These are the activations of a small neural network, seen along a few directions. Each row is one input.
In each table, some parts of the input vary, and every possible input appears once, in random order.
Descriptions start from the smaller parts, as in this example, which fits no table here: one of 2 separate values, together with either a single point or one of 9 places along a line or (one of 5 places around a ring, together with one of 6 places along a line).
Shared parts are said once, and a part with two or three values counts as separate values.
In the rows, zero is written as 128.

Other details of the inputs vary at random and push rows far along three fixed directions, the same in every table; ignore that.

A family of inputs:
x1: [144 119 126 116 115 169 125 160  94 154 125 120 143 108 138]
x2: [153 169 125 117 157  87 119 153 153 108 140 162 120 172  73]
x3: [ 53  86 128 145  99 112 162  66 151  71 139  94 160  85 181]
x4: [156 129 120 104 140 132 125 167 108 148 122 138 150  82 137]
x5: [145 173 113 145 150  91 114 115 180 145 163 149  99 153  94]
x6: [124  95 119 148 112 162  92 145 118 166 131 112 120  95 127]
x7: [115 123 169 153 116 156 143  75 104 147  83 115  67 222 130]
x8: [130 100 128 150 123 156  95 136 118 169 134 104 116  84 129]
x9: [153 191  78 131 154  48  87 146 164 104 169 153 128 155  76]
x10: [ 70  90 157 117 122 117 183  97 160  49 132 117 174  81 164]
x11: [136 100 102 135 114 155  97 149 127 161 136 126 127  85 131]
x12: [139 112 152 127 134 151 117 153  90 157 115 113 135  99 135]
x13: [122 113 152 136 113 165 148  88 122 154  96 146  82 219 119]
x14: [126 131 165 141 138 142 138  95 128 143 108 133  86 201 107]
x15: [153 127  88 125 135 121 102 162 145 151 150 134 139  56 124]
x16: [127  98 118 154 118 146 100 122  86 164 118  93 112  99 142]
x17: [151 107 114 116 121 144 120 162  88 133  97 122 130 107 141]
x18: [138 115 136 117 129 143 110 172  96 146 120 124 145 101 126]
x19: [146 119 142 120 142 143 128 153  98 158 118 121 137  91 144]
x20: [ 56  83 150 125  97 127 165 102 139  38 111 103 174 110 169]
x21: [180 225  96  91 171  61 125 168 174 101 178 174 148 138  81]
x22: [119 149 170 142 122 161 141  89 120 155 124 120  90 210 119]
x23: [144 110 127 111 121 150 120 163  98 152 116 133 144 104 136]
x24: [175 188 105 102 171  68 132 154 170 107 146 177 130 148  80]
x25: [134 143 150 141 133 130 148  90 118 138  97 131  79 200 131]
x26: [ 59 146 110 136 110  64 171  42 211  42 159 139 152 166 144]
x27: [150 136 136 119 139 153 129 156  97 153 134 116 137  87 141]
x28: [106 135 167 145 105 181 141  87 113 161 114 123  87 230 122]
x29: [168 132 102 105 142 114 122 173 104 123 110 130 140  79 136]
x30: [ 68  98  96 125  99  91 143 102 166  43 155 117 191  75 163]
Each input here is: one of 5 places around a ring, together with either one of 2 separate values or one of 4 places along a line.
The inputs of x30 and x9 match in every part but the place on the ring of 5. If x13 is changed in the same way as x30 into x9, which row does it become?
> x2
Change only the place on the line of 4 in x28. List by row number the other rows that result.
> x2, x18, x20

A family of inputs:
x31: [ 80 114 156 119  98 148 145 120 146  90 145 120 167 122 144]
x32: [138  97 104 137 120 140 114 146  79 145 120  87 137  45 167]
x33: [141 204  98 124 158  41 116 128 164  72 161 146 130 171  85]
x34: [102 119 170  90 123 135 193 124 110  76 109 135 179 137 164]
x35: [168 103 131 148 138 163  83 156  52 206  86 103  79 129 116]
x36: [ 93 117 150 147 107 129 133  78 144 111 106 133 100 220 122]
x37: [223 161  77 103 173 113  72 230 119 182 148 164 122  82  70]
x38: [131 107 123 122 120 167 121 153 112 169 138 116 152  51 155]
x39: [129  91 144 133 134 156 113 166  92 141 121  98 142  59 133]
x40: [151 124 125 164 125 156 111  89 109 215  90 138  51 204 120]
x41: [ 84 106 121 131  96 122 138 111 129  74 123 111 154 130 155]
x42: [151 153 161 154 128 180 121  94 104 222 122 124  58 201 117]
x43: [ 88 110 104 138 103 116 150  88 146  98 129 117 146 108 168]
x44: [100 127 150 158 122 117 144  51 149 127 118 125  83 196 132]
x45: [ 79 121 164 126 115 141 149 108 140  95 148 105 162 112 142]
x46: [ 98 132 167 157 126 137 154  59 160 135 132 128  87 192 126]
x47: [138  89  86 122 107 153 114 155  91 139 114 113 146  72 156]
x48: [202 179  79 119 164  86  82 165 141 161 135 176  93 174  64]
x49: [172 206 140  81 182  52 170 148 166  55 118 174 132 173  93]
x50: [135  99 121 110 110 178 121 165 109 155 136 121 160  64 144]
x51: [129 160 111  98 151  55 118 185 187  43 178 153 189  76  92]
x52: [ 85 100 136 135 117 132 154  98 167 106 138 129 146  97 151]
Describe the family of inputs behind these rows.
> either one of 2 separate values or (one of 4 places along a line, together with one of 5 places around a ring)
Change only the place on the line of 4 in x31. List by row number the other rows that result.
> x36, x41, x51
List by row number the other inputs of the same sort as x49.
> x34
Change only the place on the ring of 5 in x51. List by row number the other rows that result.
> x37, x39, x46, x52
